These are the activations of a small neural network, seen along a few directions. Each row is one input.
In each table, some parts of the input vary, and every possible input appears once, in random order.
Descriptions start from the smaller parts, as in this example, which fits no table here: one of 6 places along a line, together with either a single point or one of 11 places around a ring or (one of 3 separate values, together with one of 5 places around a ring).
Shared parts are said once, and a part with two or three values counts as separate values.
In the rows, zero is written as 128.

Other details of the inputs vary at random and push rows far along two fixed directions, the same in every table; ignore that.

A family of inputs:
x1: 125 133 147 101 148 137 130 132 107 151 136 160
x2: 128 140 124 142 128 127 131 128 135 112 131 112
x3: 128 129 124 144 134 126 125 106 151  97 126 120
x4: 121 123 138 122 121 134 125 118 137 118 125 128
x5: 126 130 139 124 142 139 133 135 124 128 128 140
x6: 132 109 120 145 116 119 123 118 149 111 113 112
x7: 133 112 125 134 119 126 124 130 137 122 119 127
x8: 132 138 116 144 126 127 128 130 136 110 134 117
x9: 121 137 122 141 131 132 138 131 132 117 129 111
x10: 130  93 137 115  81 123 111 127 137 137 111 122
x11: 139 140 126 111 141 127 127 147  99 157 144 155
x12: 127 111 120 139 114 130 126 125 145 111 118 119
x13: 126 146 138 100 135 137 129 139 102 151 147 153
x14: 132  70 138 106  63 106 103 119 132 164  99 114
x15: 128 113 137 135 113 122 121 113 147 115 114 112
x16: 130 134 108 149 126 128 133 136 137 109 130 113
x17: 121 129 128 146 129 136 131 114 154  91 123 113
x18: 129 129 136 109 145 140 133 145 108 150 134 160
x19: 131 142 125 116 129 136 128 140 114 135 145 144
x20: 123 140 123 137 126 133 133 127 135 111 134 115
x21: 130 141 131 128 142 125 134 135 116 138 133 128
x22: 131 141 125 106 136 135 129 147 100 154 146 156
x23: 126 136 118 133 134 132 138 142 119 134 132 126
x24: 130 141 119 135 130 123 126 119 132 118 137 122
x25: 131 136 110 149 132 119 130 123 136 114 129 112
x26: 132 131 148 108 151 133 129 135 108 151 133 158
x27: 130 135 149 101 140 142 126 140 109 145 139 164
x28: 131 131 135 113 135 141 125 133 122 128 138 156
x29: 131 136 119 138 137 126 137 143 120 134 129 123
x30: 125 136 106 154 127 124 132 120 145 102 127 104
x31: 131 135 116 145 139 121 136 134 127 128 126 115
x32: 131 146 137 110 140 127 127 131 107 148 143 145
x33: 129 119 124 145 134 127 133 130 141 116 116 118
x34: 121 130 130 141 134 132 129 107 151  96 124 116
x35: 130 130 133 104 141 140 127 139 110 145 139 165
x36: 126 126 127 136 145 126 132 120 133 124 122 129
x37: 135 128 139 110 152 131 130 142 106 157 132 161
x38: 133 135 150 103 143 138 125 138 109 146 138 163
x39: 125 136 114 149 137 120 136 123 134 120 124 108
x40: 138 143 129 114 137 128 125 139 108 145 145 150
x41: 123 142 126 132 130 129 131 120 131 117 135 118
x42: 123 116 126 134 127 126 129 121 138 124 116 121
x43: 119 138 118 152 132 125 137 116 144 105 124  97
x44: 132 136 149 102 147 132 124 126 111 147 138 161
x45: 132  83 142 106  71 111 103 114 134 153 107 119
x46: 128 125 118 147 138 125 128 112 148 103 122 119
x47: 125 129 139 125 146 129 130 118 128 128 126 135
x48: 128 142 134 115 139 135 135 148 105 149 139 142
x49: 120 125 119 148 137 132 136 121 146 104 118 115
x50: 125 140 115 137 125 131 130 124 137 108 137 119
x51: 127 124 125 138 140 134 135 135 134 119 122 130
x52: 125 118 132 145 127 127 131 122 146 110 113 110
x53: 134 143 124 124 135 124 125 127 119 132 141 137
x54: 129 141 132 124 139 129 135 143 112 142 135 133
x55: 134  40 154  84  13  97  86 120 129 188  87 107
x56: 126  52 157  92  39 100  98 116 128 185  87 102
x57: 128 136 109 144 127 131 133 134 134 112 133 117
x58: 124 140 127 136 138 123 134 122 127 127 129 116
x59: 125 139 124 142 138 121 134 122 131 122 127 110
x60: 134 129 132 113 141 139 128 145 114 140 136 161
x61: 133  99 139 114  92 122 112 128 131 141 116 130
x62: 129 107 132 126 119 118 123 123 131 142 113 123
x63: 130 138 116 140 124 131 130 133 135 110 135 119
x64: 127 123 130 125 124 130 122 115 138 115 128 133
x65: 137 140 123 118 137 130 130 150 105 148 142 149
x66: 135 142 126 108 141 127 127 139 100 158 145 156
x67: 124 131 131 143 137 127 128 104 150  99 123 116
x68: 127 141 118 133 127 128 128 122 132 115 137 123
x69: 134 145 139 108 140 129 127 139 103 152 144 150
x70: 125 122 127 131 120 133 124 117 145 106 126 127
x71: 125 142 125 139 132 123 129 114 136 113 132 112
x72: 118 139 119 146 132 130 138 123 138 109 127 104
x73: 126  99 127 124  99 121 117 118 140 131 113 118
x74: 125 131 143 109 144 142 133 137 113 142 134 154
x75: 127 140 125 117 142 130 135 140 106 151 137 141
x76: 124 140 118 152 125 130 134 125 146  97 128 101
x77: 127 135 115 141 133 129 138 142 125 126 129 118
x78: 127 135 112 155 137 118 136 123 138 116 122 103
x79: 121 135 109 152 132 128 139 127 139 109 124 103
x80: 119 128 131 137 138 135 134 119 141 109 123 122
Each input here is: one of 2 separate values, together with one of 5 places around a ring, together with one of 8 places around a ring.
The inputs of x49 and x70 match in every part but the place on the ring of 5. If x39 is changed in the same way as x49 into x70, which row does it become?
> x24
The inputs of x33 and x7 match in every part but the place on the ring of 5. If x23 is changed in the same way as x33 into x7, which row does it become?
> x57
Change only the choice among 2 separate values in x10. List by row number the other rows that result.
> x63
Change only the place on the ring of 8 in x15. List by row number the other rows that result.
> x4, x17, x27, x34, x38, x44, x67
A walk changes only the place on the ring of 5. It starts at x37 and steps to x6. List the rest of the walk in order.
> x55, x15, x26
Change only the choice among 2 separate values in x2. List by row number the other rows that result.
> x38

A family of inputs:
x81: 128 141 126 139 174 131 143 137 117 134 127 141
x82: 126 146  99 156 116 123 133 124 146  92 134  97
x83: 131  98 137 105 114 112 125 141  99 189 110 135
x84: 125 124 162 110 169 142 128 103 137 115 129 166
x85: 127 118 123 118  82 124 116 134 127 136 131 111
x86: 127 136 116 172 161 119 145 120 148 101 114  98
x87: 122 107 116 177 122 112 137 109 168  92  92  72
x88: 130 118 145 105 144 127 132 144 104 165 121 153
x89: 135 175 124 104 161 147 136 154  89 145 170 174
x90: 128 122 120 149 142 116 137 127 128 136 110 112
x91: 134  82 156  77  92 109 113 149  85 221 109 147
x92: 132 172 102 141 156 133 139 139 118 114 160 132
x93: 134 126 118 125  83 113 118 132 119 144 131 105
x94: 131 133 112 135  98 116 124 130 133 124 136 100
x95: 121 119 115 165 145 123 142 120 152 103 106  99
x96: 119 120 147 158 159 136 127  80 180  66 113 115
x97: 121 151  99 168 127 138 137 120 160  68 135  95
x98: 132 141 123 102 115 132 126 149  98 159 152 148
x99: 135  97 132 136  93 148 101  94 189  54 118 143
x100: 127  58 152  93  57 103 108 135 114 200  88 114
x101: 135 103 149  65  58 122 102 151  85 202 134 148
x102: 136 176 126 104 161 145 135 154  89 145 170 173
x103: 125 116 123 117  82 128 115 134 128 134 130 114
x104: 123 153  94 172 129 132 138 120 157  72 136  91
x105: 120  95 119 164 109 113 131 114 159 111  91  78
x106: 120 107 120 167 124 120 136 114 158 101  94  87
x107: 134 163 163  66 155 156 115 124  99 144 173 212
x108: 133 150 129 136 183 125 146 140 109 143 135 144
x109: 123 121 124 163 145 123 140 119 153 100 107  98
x110: 128 166 161 113 224 160 139 110 118 104 150 197
x111: 131 194 149 104 195 160 127 114 120  92 180 197
x112: 124  55 154  91  56 110 108 135 116 195  86 118
x113: 130 143 147  95 185 150 139 157  81 173 142 191
x114: 125 182  97 163 173 148 149 131 141  71 159 125
x115: 129 124 104 148  86 110 122 123 144 117 127  81
x116: 129  88 140  94  39 117 101 135 119 168 118 109
x117: 137 178 126 105 163 141 134 154  88 146 172 170
x118: 123 128 104 156  94 123 127 120 157  88 125  84
x119: 126 137 128 136 171 138 144 137 120 130 125 145
x120: 127 164 142 104 157 154 122 107 129  97 160 177
x121: 136  62 163 106 113 140 103 105 162 108  97 170
x122: 119 110 138 132  79 126 103  82 177  76 120 100
x123: 126 155 112 149 132 139 135 129 140  91 145 116
x124: 132  80 127  86  28 101 100 140 106 195 117 106
x125: 131 171 105 140 155 136 139 139 118 112 159 133
x126: 125 102 119 158 116 107 130 119 145 129  97  84
x127: 125 154  93 160 131 126 135 126 143  89 139 100
x128: 125 155 100 171 130 128 135 119 156  70 138  88
x129: 125 130 103 159  96 116 126 119 155  93 127  78
x130: 128  69 148 106  69 101 112 132 118 187  89 107
x131: 122  99 132 150 113 117 131 119 154 116  96  92
x132: 135 151 137 100 188 137 141 156  78 181 143 187
x133: 133 109 150  80 133 125 125 156  78 209 126 173
x134: 131 174 136 132 221 150 158 146 108 122 151 179
x135: 133  81 134  85  28 102  99 139 107 192 117 106
x136: 129 134 173  73 186 153 127 121  97 155 145 213
x137: 125 124 118 167 146 119 141 119 151 105 107  96
x138: 125 134 111 172 161 122 146 120 148 102 113 100
What is each input in this table made of?
> one of 2 separate values, together with either a single point or (one of 4 places along a line, together with either a single point or one of 6 places along a line)
The inputs of x114 and x119 match in every part but the choice among 2 separate values. If x93 is changed in the same way as x114 into x119, which row does it become?
> x108
Change only the choice among 2 separate values in x107. List by row number the other rows that result.
> x84
Change only the place on the line of 4 in x135. List by row number the other rows that result.
> x94, x125, x127
Change only the choice among 2 separate values in x121. List by row number the other rows that result.
> x99

A family of inputs:
x139: 125  60 159 100  71 118 103 108 144 151  90 125
x140: 124 115  95 172  87 105 132 127 153 110 108  57
x141: 134 104 171  63 122 139 109 132  98 179 131 193
x142: 136 167 116 124 178 132 148 166  83 164 153 157
x143: 132 190 139 129 236 166 147 123 124  83 167 200
x144: 121 141  77 213 127 111 148 117 177  59 111  41
x145: 136 143 130  76 102 128 121 167  69 199 158 159
x146: 122 177  86 220 234 120 179 129 146  79 120  83
x147: 122  87 141 138 101 124 115  96 169  99  97 108
x148: 123 128  92 170  88 111 131 125 153 100 118  60
x149: 138 136 131  89 130 123 130 172  66 208 144 161
x150: 123 119  94 169  82 107 129 125 153 107 113  57
x151: 121  74 143 139 100 121 117  97 169 107  87 105
x152: 135 116 169  58 111 141 103 129  98 170 145 194
x153: 123  93 140 134  93 125 111  95 169  94 105 108
x154: 124 180 115 181 203 155 145  93 179  18 148 132
x155: 132 195 138 127 231 167 144 122 124  80 173 200
x156: 125  66 158 104  85 120 107 109 144 147  92 129
x157: 135 154 128  77 107 132 122 166  69 191 166 163
x158: 134 207 136 126 232 171 143 120 123  72 183 203
x159: 121  48 170 117 110 110 122 115 138 170  64 116
x160: 128 107 115 115  55 109 115 142 115 164 123  93
x161: 136 150 129  77 106 130 122 166  69 194 163 161
x162: 125 114 101 155  80 107 127 132 141 126 113  69
The inputs of x141 and x162 match in every part but one. If x143 is changed in the same way as x141 into x162, which row does it become?
> x150
What is each input in this table made of?
> one of 2 separate values, together with either a single point or one of 11 places along a line
Change only the choice among 2 separate values in x139. List by row number the other rows that result.
> x144
